A small network was shown many inputs. Here are its activations along a few directions, one row for each input.
Each table varies a few parts of the input and shows all the possible inputs, shuffled.
A made-up example of a description, with smaller parts first: one of 4 places along a line, together with either a single point or one of 9 places along a line or (one of 2 separate values, together with one of 8 places around a ring).
Shared parts are said once, and a part with two or three values counts as separate values.

A family of inputs:
r1: [-1.29 -1.49  3.72  2.92  3.02 -3.66 -2.37 -2.58 -2.90 -1.94 -3.36 -4.14
 -0.02]
r2: [-1.47 -1.52 -3.79 -4.54  5.44  3.76  0.04 -3.43  3.79 -2.59  8.30  3.32
 -3.25]
r3: [ 1.54  7.97 -0.23 -2.48 -2.40  0.22 -2.04 -3.19 -1.78  7.60 -2.95  2.92
  3.76]
r4: [-4.18 -4.54 -0.26  1.85  0.66 -0.29  3.44  5.84  1.72 -5.51  1.15 -1.85
 -0.08]
r5: [-1.07 -1.59  0.78  0.92 -4.56 -0.57  4.36  7.58  2.26 -4.99  2.27  5.45
 -3.57]
r6: [ 0.56  1.55  5.70  1.61 -2.67 -5.84 -0.78  3.10 -0.79 -3.03 -3.60  6.71
 -3.94]
r7: [ 0.33  4.66 -5.63 -2.66 -4.37  4.80  2.73  0.85  2.16  5.43  2.89  2.09
  4.51]
r8: [-3.03 -4.80 -1.68  2.47  1.20  1.04  2.34  2.12  0.71 -3.75  2.94 -5.68
  0.21]
r9: [ 1.99 -0.76  2.82  1.80  2.26 -0.93 -2.81 -4.59 -2.39  2.00 -3.34 -5.71
  0.43]
r10: [-0.77  0.51  4.76  2.04  0.76 -6.20 -0.69  3.07 -1.55 -3.74 -4.61  3.89
 -2.29]
r11: [ 3.61  1.30  0.46  0.18 -0.39  0.83 -3.71 -5.53 -2.72  5.40 -3.77 -2.64
  0.98]
r12: [ 2.22 -2.08 -5.12 -0.42 -2.41  5.09  1.27 -1.09  1.11  3.47  2.36 -3.93
  1.46]
r13: [-2.40 -1.18  5.06  2.40  2.49 -5.51 -1.53  1.12 -1.73 -3.52 -5.10 -0.36
 -0.34]
r14: [ 3.45  5.01  0.13 -2.05 -1.69  0.67 -3.29 -3.55 -2.68  7.03 -2.71  0.69
  3.29]
r15: [-2.44 -2.73 -0.39  1.41 -1.09 -0.87  4.45  7.68  1.69 -5.76  1.47  2.57
 -1.99]
r16: [ 0.39 -4.15 -2.74  1.28  0.39  3.51  2.01  0.09  1.47  0.16  2.96 -7.18
  0.66]
r17: [ 2.17  1.64 -5.37 -2.39 -3.64  5.04  1.54  0.65  1.25  4.96  3.21 -0.27
  3.96]
r18: [ 0.37  2.22  1.77 -4.32  7.02 -1.07 -4.95 -8.14  0.37 -1.22  1.86  4.13
 -3.80]
Q: The inputs of r15 and r10 match in every part but one. If r12 is changed in the same way as r15 into r10, which row does it become?
A: r11
Q: Describe the family of inputs behind these rows.
A: one of 2 separate values, together with either a single point or one of 8 places along a line
Q: Change only the choice among 2 separate values in r16. List by row number the other rows that result.
A: r9

A family of inputs:
r19: [ 2.44 -1.72  4.45  0.88  0.00 -3.14 -2.20  0.23 -0.99 -2.53 -2.63  2.27
 -4.07]
r20: [ 1.35  7.66 -2.36 -3.95 -0.36  1.73 -2.74 -5.49 -1.36  8.27 -1.59  1.19
  5.97]
r21: [-0.19 -3.00 -2.46 -0.02  1.12  3.02  2.00 -0.25  1.95 -1.38  4.90 -3.82
 -0.87]
r22: [-2.96 -1.58 -2.55 -0.27  1.54  2.81  2.49  1.04  1.97 -1.12  3.74 -4.05
  1.80]
r23: [-1.36 -0.26  4.12  3.12  1.66 -3.53 -1.94 -2.03 -2.94 -0.31 -4.94 -4.20
  0.81]
r24: [ 1.13  5.07 -2.20 -3.58  3.18  3.10 -3.94 -8.45 -1.67  7.35 -0.71 -2.31
  5.04]
r25: [-2.58  0.97 -2.55 -0.39 -1.55  1.80  3.60  3.91  2.40 -0.26  2.94 -0.36
  2.94]
r26: [-1.03 -2.41  1.36  0.30  4.45 -1.98 -0.81 -1.03  0.40 -4.14  0.20  0.16
 -3.15]
r27: [-3.85 -1.24  1.23  0.17  4.84 -2.22 -0.16  0.36  0.28 -3.65 -0.86  0.03
 -0.50]
r28: [ 1.90 -1.02 -4.30  0.45 -5.53  4.01  3.51  4.47  1.12  2.32  1.71 -0.36
  1.45]
r29: [ 1.69  2.23  4.23  2.56 -3.62 -3.66 -1.00  0.86 -2.63  1.00 -5.10  1.39
 -1.13]
r30: [-4.35  1.01 -1.03 -0.47  0.08 -0.96  2.16  3.60  1.63 -2.85  2.04  3.17
  1.32]
r31: [ 0.84 -1.75  1.80 -0.46  1.11 -1.45 -0.36  0.33  1.24 -3.65 -0.09  4.02
 -4.81]
r32: [-0.68  1.23  1.38 -0.41 -0.37 -2.19  1.07  3.30  0.59 -2.66 -0.85  5.78
 -2.29]
r33: [ 3.24 -0.74  4.70  2.78 -2.20 -2.91 -2.57 -2.00 -1.88  0.26 -4.34 -0.47
 -3.49]
r34: [ 5.62  4.30 -1.66 -3.76 -1.02  3.24 -4.53 -7.95 -0.74  8.53  0.06  1.40
  0.47]
r35: [ 3.96  7.35 -2.08 -4.06 -2.61  2.32 -2.92 -5.06 -1.33  9.04 -0.86  3.19
  2.76]
r36: [-0.99  2.30  3.97  2.81 -1.50 -4.52 -0.80  0.73 -2.71  0.62 -5.75 -0.66
  1.86]
r37: [ 3.92  3.66 -2.06 -3.12  2.73  3.26 -4.75 -9.53 -1.54  7.42  0.44 -2.24
  2.36]
r38: [ 0.57 -2.51  4.01  1.60  3.38 -3.61 -2.52 -1.08 -1.78 -3.12 -2.18 -1.54
 -2.39]
r39: [ 1.41 -1.46  4.26  3.44  1.23 -3.29 -2.75 -3.33 -2.68 -0.50 -3.86 -4.15
 -1.77]
r40: [-0.72 -0.69 -4.59  0.51 -3.54  3.25  3.39  4.30  1.22  1.80  0.89 -2.56
  4.41]
r41: [ 0.93  1.23  3.96  0.82 -1.48 -3.84 -0.63  3.17 -1.72 -1.62 -3.40  4.07
 -1.60]
r42: [-4.74 -1.49 -0.95 -0.30  3.18  0.01  1.03  0.71  1.23 -3.71  2.82 -0.51
  0.18]
r43: [-1.08 -3.29 -4.57  0.56 -0.49  4.21  2.34  1.52  0.82  0.93  1.75 -6.14
  3.29]
r44: [-1.63  0.93 -0.75 -0.75 -1.99 -0.02  2.31  3.67  1.50 -2.70  2.83  5.39
 -1.57]
r45: [-1.77  1.12  3.70  1.11  0.64 -4.79 -0.55  3.13 -1.72 -1.84 -4.06  2.00
  1.32]
r46: [ 1.57 -4.72 -4.50  0.90 -0.88  4.40  1.84  0.36  0.81  0.91  2.97 -5.93
  0.77]
r47: [ 1.66 -2.53 -2.00 -0.65 -2.17  3.53  2.56  1.13  2.78 -0.74  4.69  0.12
 -2.53]
r48: [-0.16 -2.15 -0.38 -0.87 -0.49  0.75  1.01  0.72  2.05 -3.72  3.70  3.66
 -4.09]
r49: [ 3.36 -4.24 -4.06  0.46 -4.12  4.83  2.33  1.73  1.58  1.69  2.68 -2.19
 -0.83]
r50: [-2.19 -1.43  3.87  1.38  3.79 -3.84 -1.75  0.31 -1.99 -2.73 -3.25 -1.62
  0.22]
r51: [-3.47  1.22  1.11 -0.08  1.75 -3.18  1.01  3.23  0.63 -2.81 -1.59  3.67
  0.62]
r52: [-1.99 -2.75 -0.83 -0.15  2.82  0.21  0.48 -0.65  1.23 -4.21  3.94 -0.30
 -2.45]
r53: [ 0.13  0.70 -2.27 -0.56 -3.60  2.67  3.78  4.04  2.27  0.10  3.76  1.92
 -0.04]
Q: Describe the family of inputs behind these rows.
A: one of 5 places around a ring, together with either a single point or one of 6 places along a line
Q: The inputs of r19 and r50 match in every part but the place on the ring of 5. If r31 is changed in the same way as r19 into r50, which row does it become?
A: r27
Q: Change only the place on the ring of 5 in r48. List by row number the other rows that result.
A: r30, r42, r44, r52

A family of inputs:
r54: [-0.10  5.51  3.17 -1.76 -0.62 -2.86 -2.39 -1.57 -1.19  1.78 -3.20  5.99
  0.15]
r55: [ 1.48  0.50  2.45  1.93  1.21 -2.16 -2.17 -1.51 -3.25  2.33 -5.25 -4.65
  2.68]
r56: [-0.21 -2.36 -4.67  0.48 -1.73  4.15  1.57  0.80  0.36  3.01  0.84 -5.40
  3.98]
r57: [-4.12 -6.10  0.67  2.28 -0.47 -1.07  5.32  9.36  2.93 -9.22  4.17  0.48
 -2.78]
r58: [ 1.28  1.17  2.40 -2.26  3.56 -2.16 -4.62 -4.92 -1.12 -0.14 -1.21  3.63
 -2.12]
r59: [ 0.12  3.77 -4.11 -2.79 -2.43  2.63  2.13  1.48  1.88  2.29  3.78  4.51
  1.43]
r60: [ 1.13 -0.12 -3.86 -3.75  2.14  4.21  0.65 -1.64  2.69  0.76  4.95  1.87
 -1.29]
r61: [ 1.96  0.94 -3.83  0.18 -6.14  3.69  2.47  2.35  0.29  3.75  1.18 -0.40
  2.39]
r62: [-0.69 -2.17 -3.61 -0.92  2.03  4.62  0.83 -3.73  2.33  0.76  4.53 -5.07
  0.63]
r63: [ 0.37 -0.19  2.69  0.87  4.22 -1.87 -3.97 -6.24 -2.65  0.28 -1.13 -3.78
 -1.00]
r64: [ 2.60  3.36  3.58  1.32 -3.44 -2.59 -1.48  0.03 -2.14  3.81 -5.33  0.56
  1.06]
r65: [-3.81 -4.30  5.12  4.41  1.65 -6.60  1.65  5.60 -0.13 -9.41 -3.34  2.27
 -5.12]
Q: The inputs of r54 and r59 match in every part but one. If r65 is changed in the same way as r54 into r59, which row does it become?
A: r57
Q: Describe the family of inputs behind these rows.
A: one of 2 separate values, together with either a single point or one of 5 places around a ring
Q: Start at r59 and move only the place on the ring of 5, one step at a time. The first step leads to r60. Which rows follow, in order?
A: r62, r56, r61
